[[124 113 142 134 140 127 150 115 125]
 [127 122 126 129 137 125 132 124 130]
 [129 131 127 120 139 128 131 127 139]]
Rows and columns are numbered from 0.
The entry just left of 115: 150
The entry in row 0 and column 1 -> 113
Report the entry at row 1, column 0.
127
The entry directly below the smallest entry -> 122
The entry just left of the centre entry: 129
Report the entry in the bottom-right corner.
139
Report the entry directly above the centre entry.
140
The entry in row 2 and column 2 -> 127
Report the median entry.
128
Report the entry at row 0, column 2.
142

[[118 135 132 134 129 138 130 126 123 129 131 140 138 120 130 129]
 [124 131 141 130 134 135 130 134 129 133 130 117 129 120 135 134]
 [137 118 136 118 124 130 121 135 132 124 121 124 131 134 134 124]
 [125 135 132 134 135 132 134 129 129 135 134 126 129 124 130 135]
 [122 144 127 143 142 127 142 128 127 142 140 121 122 123 129 142]
 [129 122 142 121 126 128 123 130 130 127 123 121 127 125 145 127]
 [137 125 125 127 134 126 129 125 138 133 131 133 128 136 125 134]
 [136 122 134 119 116 131 119 141 123 117 118 126 135 136 131 117]
 [127 140 119 141 139 131 138 126 130 138 139 138 131 130 116 138]
 [131 130 126 130 128 133 129 132 128 128 129 135 135 132 122 128]
 [134 131 123 129 127 123 129 131 126 127 128 131 127 137 128 127]
 [123 138 133 137 140 130 137 128 130 139 136 120 124 121 133 140]
 [128 134 126 135 138 134 135 128 133 137 136 132 133 128 118 137]
 [128 127 134 125 118 148 121 144 121 118 121 137 150 130 114 118]]
Indices start at 0.
The entry just right of 148: 121
The entry in row 1 and column 1 -> 131
Read off the bottom-right entry.
A: 118
Read off the bottom entry of the column that holds the smallest entry.
A: 114
Read off the entry in row 0 and column 1.
A: 135
Read off the entry in the bottom-left corner.
A: 128
The entry in row 0 and column 0 is 118
The entry just left of the smallest entry: 130
The entry at row 2, column 0 is 137
Read off the entry directly above the largest entry.
A: 133
Read off the entry in row 0 and column 2.
A: 132
The maximum: 150
Read off the entry in the top-right corner.
A: 129
The entry at row 2, column 1 is 118
The entry at row 2, column 2: 136
Read off the entry in row 1 and column 0.
A: 124
Read off the entry just left of the largest entry.
A: 137

grid =
[[129 128 139 108 124 128]
 [114 126 123 137 135 121]
 [122 129 136 143 129 129]
 [123 127 131 137 131 124]
 [143 125 126 119 127 138]
 [135 132 128 118 121 123]
 [116 133 124 131 121 135]
 [120 136 137 127 142 119]
 [149 132 134 146 131 123]
 [124 130 127 105 128 127]
 [128 129 126 135 124 125]
 [128 125 130 119 130 132]
 [121 133 131 123 128 121]
 [139 127 133 128 119 122]
 [123 133 131 128 126 120]]
Indices start at 0.
The entry in row 1 and column 0 is 114
Read off the entry in the bottom-right corner.
A: 120
Read off the minimum.
A: 105
Read off the entry in row 2 and column 0.
A: 122
Read off the entry in row 0 and column 1.
A: 128
The entry at row 0, column 2 -> 139
Read off the entry just left of 146.
A: 134
The entry at row 0, column 0 is 129
The entry just right of the largest entry -> 132
The top entry of the column that holds the smallest entry is 108
The entry directly above the smallest entry -> 146
The entry directly below the largest entry -> 124
Read off the entry at row 1, column 1.
A: 126
Read off the entry in the top-right corner.
A: 128
The entry just right of 146: 131
Read off the entry just left of the smallest entry.
A: 127
The entry in the bottom-left corner: 123
Read off the entry at row 2, column 2.
A: 136
Read off the entry just right of 118.
A: 121

[130 123 140 138 130 121 133 134 109 117 141 158 119 126]
What is the entry just left of the largest entry?
A: 141
What is the first entry from the left?
A: 130
What is the second entry from the left?
A: 123
The 3rd entry is 140

array([149, 122, 149, 148, 128, 147, 126, 130, 147, 146, 125, 123, 125,
       122, 148, 124])
The second entry from the right: 148
The 3rd entry from the right: 122
Find the 2nd entry from the left.
122
Find the first entry.
149
The fifth entry -> 128
Find the entry just right of 146.
125
Find the third entry.
149
The fourth entry: 148

[[136 140 138 142 115 123]
 [137 138 137 133 110 105]
 [135 133 137 145 123 140]]
Find the fifth entry, reading row by row.
Answer: 115
The fifth-last entry, reading row by row: 133
Find the largest entry in the last column.
Answer: 140
The bottom entry of the column that holds the largest entry is 145
The entry in the top-right corner is 123
The entry directly above 135 -> 137
The top entry of the column that holds the largest entry -> 142
